A = [[130, 126, 129, 131, 133, 130, 131], [143, 118, 109, 112, 111, 120, 133], [115, 113, 125, 115, 123, 117, 141], [141, 108, 139, 139, 120, 128, 125], [120, 140, 122, 122, 133, 123, 129], [147, 99, 135, 143, 123, 137, 130], [117, 144, 120, 118, 136, 119, 129], [120, 139, 120, 125, 131, 122, 124], [122, 133, 132, 123, 126, 118, 117], [125, 129, 132, 125, 130, 134, 133], [129, 130, 133, 127, 128, 125, 133], [120, 140, 119, 123, 131, 122, 123], [132, 133, 131, 126, 127, 127, 128]]
Read off the entry just left of 99.
147
The entry just right of the smallest entry: 135
The entry just right of the largest entry: 99
The first entry in reading order is 130
The fifth entry in reading order is 133

Read these off the row that follows.
1) What is the entry just left of 133?
2) What is the entry just right of the centre entry?
3) What is the entry just right of the largest entry?
119  118  125  122  125  128  133  130  140  119  152  131  103  130  124
1) 128
2) 140
3) 131

Questions about the grid below. Counting starts at 0.
1) Read off the entry just right of 121.
2) Read off the entry at row 0, column 0.
3) Read off the entry directly above 123.
4) Read off the entry just left of 119.
5) Read off the top entry of the column that holds the largest entry.
6) Read off the entry in row 1 and column 0.
7) Read off the top entry of the column that holds the smallest entry.
8) Read off the entry at row 2, column 0.
[[143 126 134 111 126 130 126 152 131]
 [126 117 123 127 124 130 136 115 133]
 [122 136 130 121 126 136 119 134 136]]
1) 126
2) 143
3) 134
4) 136
5) 152
6) 126
7) 111
8) 122

Questions about the table below.
1) The last entry, reading row by row?
2) The entry just right of the smallest entry?
3) The 1st entry, reading row by row?
4) The entry just left of 143?
5) The top entry of the column that holds the largest entry?
6) The entry directly below 109?
[[102 133 134 117]
 [117 143 126 122]
 [116 106 123 132]
 [122 142 127 136]
 [126 144 127 131]
 [132 116 122 125]
 [136 142 134 118]
 [125 131 114 109]
 [123 134 132 151]
 [138 123 133 133]
 [124 114 145 117]]
1) 117
2) 133
3) 102
4) 117
5) 117
6) 151

X =
[[133 142 138 137 128 124 132 134]
 [143 128 126 114 109 111 131 128]
 [130 129 125 129 129 123 129 128]
 [105 110 124 120 128 120 138 135]
 [128 131 134 128 126 124 130 130]
 [123 134 123 123 129 123 122 124]
 [113 151 113 116 134 116 123 120]
 [124 113 124 119 120 142 102 146]
 [124 123 126 130 129 138 116 130]
 [127 125 127 126 127 122 131 127]
 [123 137 126 123 131 121 129 127]
 [123 131 132 127 126 123 119 142]
 [137 145 144 134 124 120 131 133]
 [124 127 128 125 128 122 130 127]
 [136 134 128 133 130 129 125 123]]
Counting starts at 0.
What is the entry at row 1, column 2?
A: 126
What is the entry in row 1 and column 0?
A: 143
The entry just right of the largest entry -> 113
The entry in the top-right corner is 134
The entry in the bottom-right corner -> 123
What is the top entry of the column that holds the largest entry?
A: 142
The top-left entry: 133
What is the entry in row 0 and column 2?
A: 138
The bottom entry of the column that holds the smallest entry -> 125
What is the entry directly below the smallest entry?
A: 116
What is the entry directly above the smallest entry?
A: 123
The bottom entry of the column that holds the largest entry is 134
The entry just right of the smallest entry -> 146
What is the entry directly below the largest entry?
A: 113
What is the entry at row 2, column 1?
A: 129
What is the entry just left of the smallest entry?
A: 142
What is the entry at row 2, column 0?
A: 130
What is the entry just left of 109?
A: 114
The entry just left of 121 -> 131
What is the entry directly above the largest entry?
A: 134
What is the entry just left of 135?
A: 138
What is the entry at row 2, column 2?
A: 125
The entry in the bottom-left corner: 136

Read these off the row that follows.
1) Report the 1st entry.
2) Report the entry just left of 139.
3) Report the entry just left of 145.
[126 156 145 130 124 144 139 138 111]
1) 126
2) 144
3) 156

Read these off the grid that follows.
1) What is the minimum?
2) What is the entry directly below the largest entry?
3) What is the 3rd entry on the diagonal from the top-right corner?
4) What is the last entry, reading row by row?
5) What is the 2nd entry on the main diagonal?
6) What is the top entry of the column that holds the smallest entry?
7) What is the largest entry in the last row?
8) What is the last entry in the row that holds the largest entry?
124	128	132	126	127	135	135	132	133	119	129	120	124	125	122	131
131	125	124	123	121	139	127	127	120	116	114	130	116	134	132	131
135	129	122	129	122	123	121	117	118	134	122	137	132	129	137	126
133	131	126	127	119	131	130	116	120	125	121	128	132	120	134	128
128	131	129	128	150	127	131	142	129	127	131	125	131	125	125	130
128	132	130	131	132	120	132	123	131	135	136	127	137	122	124	127
129	128	127	129	129	125	125	128	127	131	129	131	127	130	129	98
130	127	124	128	131	127	119	128	125	128	107	134	123	137	130	129
131	122	124	128	133	126	119	125	125	127	127	133	123	138	129	131
120	110	135	127	124	133	141	141	137	126	131	118	129	119	123	124
129	124	125	128	126	128	121	133	124	131	124	134	123	135	134	123
127	127	128	128	129	129	126	131	129	127	135	128	125	131	127	129
127	130	131	129	131	127	133	126	132	127	133	124	131	124	123	130
131	131	128	131	123	121	134	119	126	144	131	129	141	116	131	123
1) 98
2) 132
3) 129
4) 123
5) 125
6) 131
7) 144
8) 130

Read these off the array that follows. Rows and columns are numbered from 0.
1) The bottom-right entry?
2) The entry just right of 114?
3) The entry directly above the smallest entry?
4) The entry at row 0, column 2?
5) The top-right entry?
6) The entry just right of the smallest entry?
7) The entry in row 0 and column 0?
8) The entry at row 2, column 0?
[[153 140 151 102 125 124 127 120 132 139 137 144]
 [124 129 126 127 136 140 129 136 130 124 126 123]
 [132 126 132 139 125 132 133 138 134 128 118 144]
 [132 120 120 135 145 121 103 113 131 117 126 121]
 [125 125 121 113 141 154 140 135 129 111 137 120]
 [125 125 127 124 130 130 126 135 129 127 129 127]
 [132 126 130 130 126 125 135 129 128 126 122 135]
 [124 126 121 114 138 153 140 132 129 109 138 118]
 [127 125 117 119 111 121 115 141 107 130 123 116]
 [123 131 126 132 101 125 116 136 146 119 138 112]
 [115 144 134 122 136 140 134 135 132 117 128 119]
 [132 119 135 136 120 131 132 142 134 120 115 149]
 [135 130 126 138 124 124 139 132 131 124 122 139]
 [133 120 137 148 119 132 133 149 135 121 105 153]
 [138 130 125 143 123 120 145 134 130 119 118 143]
 [130 129 126 139 125 125 137 137 134 124 123 138]]
1) 138
2) 138
3) 111
4) 151
5) 144
6) 125
7) 153
8) 132

Read these off the grid that follows. Rows and columns are numbered from 0.
1) Find the entry directly below the largest entry.
2) Find the entry directly below 112.
3) Find the entry directly below 120.
4) Find the largest entry.
5) Find the entry in row 2 and column 2.
6) Find the top-left entry.
7) Find the entry in the top-right corner.
8) Find the entry at row 0, column 1.
[[125 122 149 129 109 132 146]
 [123 129 133 104 120 113 112]
 [131 152 138 125 140 129 124]
 [149 128 117 108 102 133 140]
 [109 121 136 138 133 127 117]
 [127 136 122 121 129 124 124]]
1) 128
2) 124
3) 140
4) 152
5) 138
6) 125
7) 146
8) 122

Read these off the matrix that follows. Indices start at 0.
1) Read off the entry at row 2, column 2.
2) Read off the top-right entry.
3) Read off the entry in the bottom-right corner.
4) Read off the entry in row 2 and column 1.
5) Read off the entry at row 1, column 0.
6) Read off the entry directly below the centre entry.
7) Read off the entry at row 0, column 1.
8) Read off the entry at the centre.
[[142 139 118 108 138 116 141]
 [113 133 139 142 111 137 105]
 [111 135 129 139 132 123 133]
 [130 136 123 125 114 136 108]
 [143 137 138 118 128 125 128]
 [118 135 139 137 140 118 144]
 [115 135 117 132 122 128 118]
 [137 135 131 118 122 129 118]
 [134 136 131 121 128 126 128]
 [123 136 123 130 113 136 107]
 [137 135 141 124 115 134 109]
 [109 136 116 139 130 125 129]
 [122 137 122 131 121 129 119]]
1) 129
2) 141
3) 119
4) 135
5) 113
6) 118
7) 139
8) 132

Questions about the array below. Counting starts at 0.
1) The entry in row 0 and column 0?
2) The entry in row 0 and column 1?
3) The entry in the bottom-left corner?
4) The entry at row 0, column 2?
5) The bottom-right entry?
6) The entry directly below the smallest entry?
7) The top-right entry?
8) The entry in row 2 and column 2?
[[137 112 130 151 132 137 130 114 113 127]
 [109 119 117 123 131 129 134 127 125 130]
 [133 123 124 126 128 129 127 129 130 128]
 [130 127 124 128 121 129 129 136 114 128]
 [104 115 113 124 129 129 134 127 120 132]
 [123 133 134 128 128 127 130 124 125 131]
 [129 135 117 132 135 126 129 128 129 127]
 [117 125 131 134 122 126 126 119 144 130]
 [120 141 140 135 125 123 132 124 122 134]
 [127 128 130 127 131 127 128 125 127 128]
 [127 125 133 128 124 130 125 131 128 128]
 [120 140 139 136 126 123 134 124 121 134]]
1) 137
2) 112
3) 120
4) 130
5) 134
6) 123
7) 127
8) 124
